These are the activations of a small neural network, seen along a few directions. Each row is one input.
In each table, some parts of the input vary, and every possible input appears once, in random order.
Descriptions start from the smaller parts, as in this example, which fits no table here: values(3) and (point or ring(11) or (line(4) and ring(5))).
Shared parts are said once, and a part with two or three values counts as separate values.

Other details of the inputs vary at random and push rows far along three fixed directions, the same in every table; ignore that.
These rows show it; all are for the same input, with only those details redrawn:
[ 26.2  19.3  -1.6 -18.5 -37.9 -12.2  38.1  47.8 -40.2 -32.3  15.5]
[  1.6  28.0  52.9 -15.0  29.6 -32.1 -26.7  -1.1  51.1  -1.2 -28.8]
[ 29.0  21.1   3.1 -21.7 -35.4  -6.0  28.7  45.0 -42.0 -25.2  14.2]
[-17.2  19.9  36.2   4.0  20.0 -73.0  31.1  26.4  61.4 -44.9 -28.6]
[ 40.6  33.3  42.0 -41.4  -1.1  27.2 -53.9  -0.4 -19.5  30.1  -3.2]
[-37.6   4.2 -15.5  26.0  26.4  10.7 -31.8 -66.3  67.4  19.3   1.9]
[  1.9  22.6  29.6 -10.6  21.0  -0.2 -39.6 -22.7  35.8  16.5 -12.1]

A family of inputs:
R1: [-23.3 -20.5 -70.4  15.2 -18.0  33.0  22.4 -15.6 -14.7  19.3  27.5]
R2: [ 16.0   8.9  -3.6 -27.4 -25.7  -4.4  29.4  63.2 -44.8  -6.5   4.9]
R3: [ 32.3  18.0   9.4 -33.5 -30.4  -5.3  15.7  32.0 -39.3 -17.2   8.6]
R4: [-15.2 -27.9   3.2  38.1   3.5   1.4 -59.7 -56.3 -36.0  85.2  64.6]
R5: [ -5.6 -37.5 -52.6  25.7 -28.8  42.2  19.4 -26.8  -8.8  -4.3  31.2]
R6: [-12.8   2.9  36.7   9.3  43.0 -56.6  -1.4  31.1  36.4 -17.9 -56.7]
R7: [-20.1 -34.5 -52.5  26.3  -8.0  41.7  24.2 -31.0 -30.3  -3.9  19.9]
R8: [ -7.7  12.4  15.9   0.3  12.3 -37.6  15.1  -0.5  42.7 -18.0 -15.7]
R9: [ 29.0  21.1   3.1 -21.7 -35.4  -6.0  28.7  45.0 -42.0 -25.2  14.2]
R10: [  4.1 -21.3 -15.0   8.9  -4.4  69.9 -50.2 -52.0   3.8  34.0  20.0]
R11: [ 36.0   6.2  50.6 -28.0  21.1  40.8 -46.7   3.4 -38.2  28.5 -19.9]
R12: [-23.0  -7.9 -17.7  -2.9  -4.4 -37.3  46.4  35.1   9.4 -22.3  -7.2]
R13: [-20.2 -27.7 -24.1  29.7  14.4  13.6  27.1 -21.7   0.1  -8.4  -3.4]
R14: [  7.2 -14.0  39.1 -11.7  20.6   8.8 -40.9 -22.5  36.6   9.0 -19.2]
R15: [-17.9 -28.3 -69.3  35.8 -16.1   0.7  47.5   9.8 -29.9 -17.7   5.2]
R16: [-63.8 -31.4 -41.4  54.5  34.9 -46.5  31.1 -21.7  60.8 -26.9 -29.7]
Question: Describe the family of inputs behind these rows.
Answer: point or (values(3) and ring(5))
Question: Which other rows does R3 become when the values(3) part takes its other values? List them by row number.
Answer: R8, R9

A family of inputs:
R17: [  3.4   8.0  25.8  -1.2  24.7  32.8 -62.5 -71.3  31.8  35.1  -1.3]
R18: [ 22.1  -7.9  18.6 -15.2 -25.2 -22.4   0.2  46.2 -65.9  27.2  29.6]
R19: [ 20.6  16.3  36.5  -7.1  -8.4 -17.6  18.2  24.5  -4.3 -28.5  -0.8]
R20: [ 20.7   5.4  10.2  -4.9  -9.3 -18.1   2.3  42.2 -81.2  20.3   6.8]
R21: [  1.3   8.9  27.0  -2.1  27.8  34.9 -61.8 -69.6  31.8  34.7   1.3]
R22: [ 15.0  37.7  63.0 -21.0  44.3 -44.2 -48.1  15.1  45.5   1.4 -61.8]
R23: [-41.6 -16.6 -58.0  22.4 -13.1   4.4  25.0 -32.8  32.8   0.8  31.8]
R24: [ 14.0  26.8  13.9 -21.6   1.9 -26.2  17.0  33.5 -15.7 -17.4 -25.6]
R25: [-25.3 -26.7 -20.7  20.7  13.0 -10.9  40.2   3.3  31.1 -31.5 -14.1]
R26: [-24.8  16.5  -4.3  13.2  19.2 -58.9  50.9  31.1  33.7 -45.4 -27.0]
R27: [-24.5 -17.6 -50.5  49.9 -17.5   7.1  14.0 -47.0  26.5 -24.3  27.7]
R28: [ 12.2  13.5  20.8 -27.5 -10.3 -26.0  15.3  39.6   4.5  -9.3   1.8]
R29: [ 16.4   6.5   5.2  -0.8 -10.6  16.7   1.6 -10.4 -13.2  -8.3  19.4]
R30: [  6.6 -30.1  34.5   5.4  12.5 -34.8  12.8  41.0 -33.3   2.8 -16.3]
R31: [ 13.6  11.7 -64.3  -1.8 -32.0  82.5 -17.4 -23.6 -67.5  37.3  34.3]
R32: [ 34.8  -7.6  10.4 -33.6 -16.4  23.9  15.0  37.9 -51.4 -10.1  -8.1]
R33: [-35.1 -38.6 -56.8  31.3   0.1  22.6  28.3 -36.0  20.6 -11.4   2.7]
R34: [-34.0 -18.9 -64.4  33.5 -22.4  -0.6  12.4 -28.2  37.1  -4.2  29.0]
R35: [-26.2  15.6  -3.2   9.5  17.1 -63.3  54.8  29.1  31.5 -47.7 -29.4]
R36: [ -2.3  19.7  50.4 -26.7  28.5  -7.1 -55.8 -10.3  52.9  32.9 -19.0]
R37: [ 26.8  28.7  -2.1 -26.2 -19.0  14.9   4.5  38.8 -55.4  -4.1  -2.2]
R38: [ 25.8   4.2 -22.6 -31.4 -42.6  37.9  -6.8   4.8 -47.2  25.3  33.7]
R39: [ -0.3 -24.7 -41.4   8.0 -11.4  68.7  -8.7 -26.4 -22.0  21.0  13.6]
R40: [ 36.7  16.7  23.6 -20.6 -30.5  14.3   7.5  28.2 -49.0 -19.8  18.1]
R41: [-30.9 -27.1   2.2  52.9  10.8 -53.4  29.3 -10.4   6.1 -14.7  21.4]
R42: [  1.2  -2.0  53.2 -18.5  45.8  11.9 -51.4 -11.3  41.1  18.4 -45.9]
R43: [-20.0 -29.6 -25.3  28.1   2.2 -17.0  28.0   3.7  33.5 -36.4 -19.4]
R44: [ -6.1  11.2  18.4 -14.3  20.7  28.0 -65.1 -41.9  45.4  55.6  -0.4]
Question: Describe the family of inputs behind these rows.
Answer: values(4) and (point or line(6))
Question: Changing only the values(4) part turns R29 into R28. The same change can be made to R17. Which row results?
Answer: R38
Question: Which other rows does R22 become when the line(6) part takes its other values? List them by row number.
Answer: R24, R26, R31, R35, R37
Question: Which other rows does R19 become when the values(4) part takes its other values? List them by row number.
Answer: R31, R39, R44
Question: List by row number the other rows that have the values(4) part in common with R25.
Answer: R30, R32, R33, R39, R42, R43
